Each row below holds a small network's activations on one input, seen along a few directions.
Each table varies a few parts of the input and shows all the possible inputs, shuffled.
Descriptions start from the smaller parts, as in this example, which fits no table here: values(2) and (point or ring(11) or (line(6) and ring(8))).
Shared parts are said once, and a part with two or three values counts as separate values.
(in the rows, 128 means zero)

Other details of the inputs vary at random and push rows far along three fixed directions, the same in every table; ignore that.

A family of inputs:
x1: [110 127 101 225 110 145 159 193  68 106 198 132]
x2: [193 172 125 107 161 158  85 102 182 133  83 130]
x3: [168 149 146  58 168 148  90 117 207 119  93  95]
x4: [156 146 132 170  91 123 158  97 189 210 127 130]
x5: [141 131 134  90 183 136  96 147 177 103 110 102]
x6: [138 124 130 207 107 121 170 138 141 186 175 143]
x7: [177 171 100 163  79 137 146  99 161 177 117  93]
x8: [137 167 101 195  94 128 156 136 129 163 156 100]
x9: [157 154  95 189  85 143 150 126 129 156 147 103]
x10: [140 121 116 163  84 131 156 141 135 156 153  53]
x11: [160 111 134 100 182 151  87 157 142 101 116 102]
x12: [172 190 131  97 158 151  95 114 199 132  94 135]
x13: [ 62  90 133  91 182 112  94 174  45  39 151 157]
x14: [ 89 169 122 103  62  68 147  36  79 120  96 156]
x15: [ 46  59 153 105 104  71 146 115  39 106 149 175]
x16: [152 110 125  96 175 157  91 156 153  94 122 107]
x17: [112 150 119  98  75  84 129  52  71 104  88 167]
x18: [145 130 122 162  77 124 171 135 152 160 150  53]
x19: [146 161 120 148 179 152 101 145 147 105 125 143]
x20: [140 129 141 137 164 157 106 147 174 145 117 175]
x21: [116 183 135  66  68  89 128  20 113 123  79 157]
x22: [114  65 155 127 211 137 108 194 133 102 169 160]
x23: [ 89 101 125  85  89  89 131  97  51  93 119 123]
x24: [ 88 125 141  87  92  74 141  70  80 108 107 113]
x25: [ 93 109 168  45  72  73 137  37 133 156  71 146]
x26: [143 129 133 110 192 176 109 145 167 135 102 186]
x27: [119  84 132 169 100 134 177 160 139 189 155  93]
x28: [ 62  84 137 120 191 146 102 174  48  64 144 243]
x29: [157 113 152  57 181 160 113 119 212 159  74 126]
x30: [132  85 119 137 184 148 101 206 103  73 151 118]
x31: [116 130  95 224 102 149 152 181  72 122 192 118]
x32: [128 127 122 165  92 121 163 166 127 155 166  60]
Description of these inputs: values(2) and (line(5) or line(11)).
Q: Change only the values(2) part in x3. List by row number the other rows that result.
A: x21
Q: Change only the line(5) part in x26. List by row number the other rows that result.
A: x4, x6, x20, x28

A family of inputs:
x33: [142 123 118 151 139 151 129 167 140 137 143 101]
x34: [106 125 117 153  25  77 189  73  69 163 137  89]
x35: [ 84 118 126 161  36  84 190 103  63 153 157 112]
x36: [ 96 124 142  56 137  98  99  85 102  82  89 162]
x37: [ 99 115 145  78 153 114  94 119  96  75 119 166]
x38: [183 165 135 104 109 124 128  80 217 181  93  76]
x39: [140 124 119 156 145 140 130 165 142 132 141  96]
x40: [ 94 126 121 156  21  75 184  79  81 165 139  96]
x41: [128 104 121 164 190 155 108 211 111  91 173 125]
x42: [193 161 138  93 133 153 114  99 240 180  78  92]
x43: [124 108 121 159 178 160 119 205 120 100 170 121]
x44: [ 83 112 127 158  63  91 184 108  67 151 155 120]
x45: [183 203 121 123 118 145 125  73 211 171  87 130]
x46: [165 162 107 180 129 157 127 135 148 145 137 141]
x47: [ 98 118 146  43 142 108  99  84 102  92  83 179]
x48: [136 107 116 159 191 172 108 215 123 100 160 119]
x49: [150 140 122 145 122 137 146 138 160 155 135  81]
x50: [200 201 120 121 132 161 111  83 227 177  76 126]
x51: [ 82 105 121 174  58  86 183 114  63 154 155 116]
x52: [ 92 114 146  49 157 121  85 106  90  65  96 183]
x53: [100 113 147  47 137 101 103  75  95  87  88 180]
x54: [144 143 111 191 188 171 103 197 123 102 167 164]
x55: [126 137 104 196 171 161 113 194 103  99 164 167]
x56: [104 115 147  45 147 111  88  86 101  69  91 177]
x57: [ 95 116 149  52 154 106  90  98 106  74  88 180]
x58: [150 118 118 153 140 146 130 159 142 133 146  99]
x59: [130 128 127 145 106 125 156 129 141 159 140 107]
x60: [122  97 121 165 178 154 117 205 124 109 164 133]
x61: [ 90 115 127 161  40  77 181  99  64 154 156 112]
x62: [124 122 124 154 119 137 143 154 130 134 156 107]
x63: [199 158 138  95 124 144 118  85 238 179  79  90]
x64: [ 98 116 155  51 163 105  92  90 104  83  95 183]
x65: [131  93 123 166 184 163 117 201 119 110 165 136]
x66: [126 112 124 157 126 140 145 153 124 150 145 115]
x67: [165 142 136 121 128 130 130 113 193 170 115 101]
Q: The inputs of x64 and x65 match in every part but one. If x37 is changed in the same way as x64 into x65, which row does it become?
A: x56
Q: Describe the family of inputs behind these rows.
A: values(5) and (point or line(6))
Q: Change only the values(5) part in x54. List by row number the other rows that result.
A: x45, x46, x50, x55
Q: Which other rows agree with x66 in the values(5) part? List them by row number.
A: x33, x42, x47, x48, x50, x52
Q: Which other rows agree with x36 in the values(5) part? List them by row number.
A: x39, x40, x51, x55, x57, x60

A family of inputs:
x68: [120 140 139  59 104  94 112  53 128 115  72 135]
x69: [ 71  94 107 196  73 108 167 168   6 109 199 115]
x70: [144 144 104 186  70 124 181 132 137 186 147  56]
x71: [ 81  97 142  79 142 100 114 121  66  75 122 172]
x72: [174 148 122 130 138 155 119 144 184 135 117  91]
x73: [169 142 129 139 151 166 121 134 191 165 120 129]
x74: [172 139 130 129 138 146 126 132 189 158 122  87]
x75: [151 152 125 114 176 150  92 138 169 117 108 155]
x76: [114 152 128 129  42  87 166  49 100 170 108 133]
x77: [115  86 133 161 183 155 113 212 120 105 168 132]
x78: [ 94 106 150  82 131 107 124 111 114 115 115 152]
x79: [142 122 125 187  71 116 186 130 149 192 152  66]
x80: [126 173 132  87 101 107 118  46 139 127  88 151]
x81: [ 94 138 129 114 133 110 116 116  65  82 133 184]
x82: [153 125 131 101 178 146 102 136 164 107 111 125]
x83: [123  91 117 156 180 156 112 209 118  99 173 130]
x84: [133 125 131 128 165 149 108 145 136 119 122 165]
Q: Describe the family of inputs behind these rows.
A: line(6) or line(11)
Q: Which of the alternatives is x75?
A: line(6)

A family of inputs:
x85: [140 127 112 178 155 176 126 190 148 138 161 138]
x86: [147 148 148 110 114 119 131  78 166 150 118 145]
x87: [148 155 137 110 132 121 116  94 182 151 103 149]
x88: [144 141 125 104 155 118 104 102 139 108 112 141]
x89: [142  90 130 148 164 157 120 196 162 129 156  80]
x90: [163 117 120 179 171 158 115 175 144 130 151 116]
x91: [125 142 111 197  39  93 180 102 116 196 143 103]
x92: [153 151 146  71 137 113  96  59 171 135  62 151]
x93: [139 160 113 164  36 115 183  80 148 207 125 104]
x94: [128 111 128 148  43  96 185 103 136 189 139  51]
x95: [169 138 103 161 167 173 118 169 159 129 142 108]
x96: [ 64 132 129 139 115  90 128 136  32  65 157 178]
x97: [150 122 121 178 156 181 138 194 143 132 175 141]
x98: [126 112 151  54 132 108 114  98 145 123  96 115]
x99: [111  94 145  86 151 120 113 144 110 109 131 120]
x100: [156 128 124 169 159 182 131 183 157 137 164 139]
x101: [136 164 111 183  47  93 174  86 127 179 145  81]
x102: [137 144 131 180  41  97 190  83 132 195 156 107]
x103: [162 155 106 162 159 173 117 175 160 127 145 109]
x104: [145 158 141  72 133 112  93  64 177 137  66 159]
x105: [ 74 101 121 137 111 117 129 126  27  89 131 176]
x106: [136 148  99 177  41 112 182  83 111 180 139  77]
x107: [136  88 130 153 160 156 126 199 163 124 157  79]
x108: [155 167 117 163 155 173 116 177 166 126 142 114]
x109: [155 145 112 180 164 151 118 181 152 123 164 111]
x110: [162 144 133 111 117 113 128  81 149 147  96 127]
x111: [139 180 137 116 109 110 120  86 161 134 107 124]
x112: [140 123 133 123  49  93 179  89 149 193 123  56]
x113: [151 130 105 179 157 176 119 193 152 142 144 132]
x114: [140 125 156  29 132 109 108  75 188 120  64 114]
x115: [ 74  82 145  83 118  94 128 124  54  96 139 134]
x116: [120 169 118 197  39  94 177  98 117 174 155  85]
x117: [159 130 144  71 214 144  65 122 156  82  86 174]
x118: [126 145 102 182  35 113 184 105 110 192 133 107]
x119: [116 115 123 175 190 157 148 202 143 145 159 108]
x120: [115  85 150  63 203 147  77 164 146  60 111 143]
x121: [ 63  71 141 102 116  95 132 138  40  85 151 135]
x122: [ 61 135 120 132 107 110 133 142  20  62 152 179]
x123: [161 147 125  99 113 133 128  83 144 144  84 129]
x124: [121 106 148  62 127 111 116 100 153 110  93 115]
x125: [154 158 157  63 133 115 110  57 184 134  86 167]
x126: [ 57  70 142 109 119  94 132 146  23  88 162 135]
x127: [144 134 124  73 215 167  65 139 141  64 101 168]
x128: [ 77 102 121 133 112 117 130 128  29  89 131 177]
x129: [136 170 126  77 129 130 104  78 144 110  86 142]
x130: [127 112 129 146  45  96 184 104 129 191 144  52]
x131: [134 166 123  82 130 127 109  89 133 107  93 148]
x132: [147 138 109 191 171 152 120 198 137 115 174 118]
x133: [ 88 106 131 127 121  95 125 117  49  92 128 180]
x134: [167 134 113 169 172 154 111 161 166 128 150 105]
x135: [160 135 129 156 159 184 122 164 174 140 151 135]
x136: [142  93 132 147 166 156 120 196 151 139 163  77]
x137: [147  91 126 150 164 156 129 206 162 130 159  82]
x138: [124 170 118 194  40  91 181 101 117 175 154  89]
x139: [ 72 100 117 143 125  93 129 129  18  68 164 168]
x140: [ 68 109 132 136 121  99 124 124  55  92 152 190]
x141: [139 142 131  82 132 132 109  88 133 121  74 161]
x142: [145 149 129  80 143 107 105  75 143 108  94 145]
x143: [140 126 137 124  53  92 175  87 144 202 127  53]
x144: [164 132  98 173 165 174 125 184 145 124 155 109]
x145: [142 131 131 137 133 122 120 116 135 137 112 140]
x146: [119 141 102 196  30 115 183 105 105 195 140  99]
x147: [ 68  77 145  96 124  96 129 141  39  92 152 135]
x148: [134 147 145  79 121 137 120  77 146 127 101 167]
x149: [152 145 133  74 130 134 108  73 139 124  73 146]
x150: [ 56  63 136 113 118  93 137 155  29  75 159 143]
x151: [ 46 103 135 118 147  95 153 136  45 100 137 165]
x152: [166 153 113 165 167 149 117 171 167 126 150 114]
x153: [148 129 107 175 158 178 116 190 151 140 143 132]
x154: [154 183 128  56 127 126 105  63 167 120  67 142]
x155: [146  97 133 140 168 152 124 200 148 137 161  85]
x156: [136 148 124 112 122 140 126 112 152 141 110 155]
x157: [143 141 124 120 110 133 129  98 134 147  92 136]
x158: [141 122 152  37 128 112 110  78 187 121  68 110]
x159: [135 125 111 184 154 177 125 191 142 136 164 137]
x160: [127 161 138  75 204 167  59 144 147  57 100 175]
x161: [124 157 150  47 160 110 128  68 182 146  59 137]
x162: [ 61  71 141 100 113  94 136 138  51  76 143 138]
x163: [166 122 110 172 163 176 124 182 137 133 142 118]
x164: [160 131 138 162 168 163 117 161 180 139 158 136]
x165: [161 135 116 170 163 155 113 177 174 145 138 131]
x166: [138 121 120 189 163 156 123 191 149 136 173 139]
x167: [ 62 104 128 136 120  94 132 136  37  83 159 200]
x168: [146 151 132 114 129 123 105  93 174 149  92 140]
x169: [ 69  76 141  96 121  94 134 144  38  87 152 140]
x170: [132 112 143  86 106 115 129  95 171 138  99  86]
x171: [ 86 121 137 113 171 123 137 135 117 122 120 139]
x172: [144 158 113 178 152 174 120 190 146 120 158 114]
x173: [138 124 155  38 128 109 111  76 186 126  68 109]
x174: [ 81  92 127 144 122  97 130 130  18  80 152 173]
x175: [133 135 118 195  42  96 179  88 115 195 136  91]
x176: [144 141 132  79 133 134 106  76 131 118  76 148]
Q: Describe the family of inputs behind these rows.
A: line(4) and (point or line(6) or (values(2) and line(8)))
Q: The inputs of x100 and x148 match in every part but the line(4) part. If x163 is changed in the same way as x100 into x148, which row does it become?
A: x149
Q: A walk changes only the line(4) part. It starts at x169 and steps to x99. List the rest of the walk in order.
A: x115, x136
Q: Change only the line(6) part in x126. List by row number the other rows that result.
A: x89, x107, x121, x136, x170
Q: Change only the line(6) part in x147. List by row number the other rows that result.
A: x94, x115, x120, x130, x162
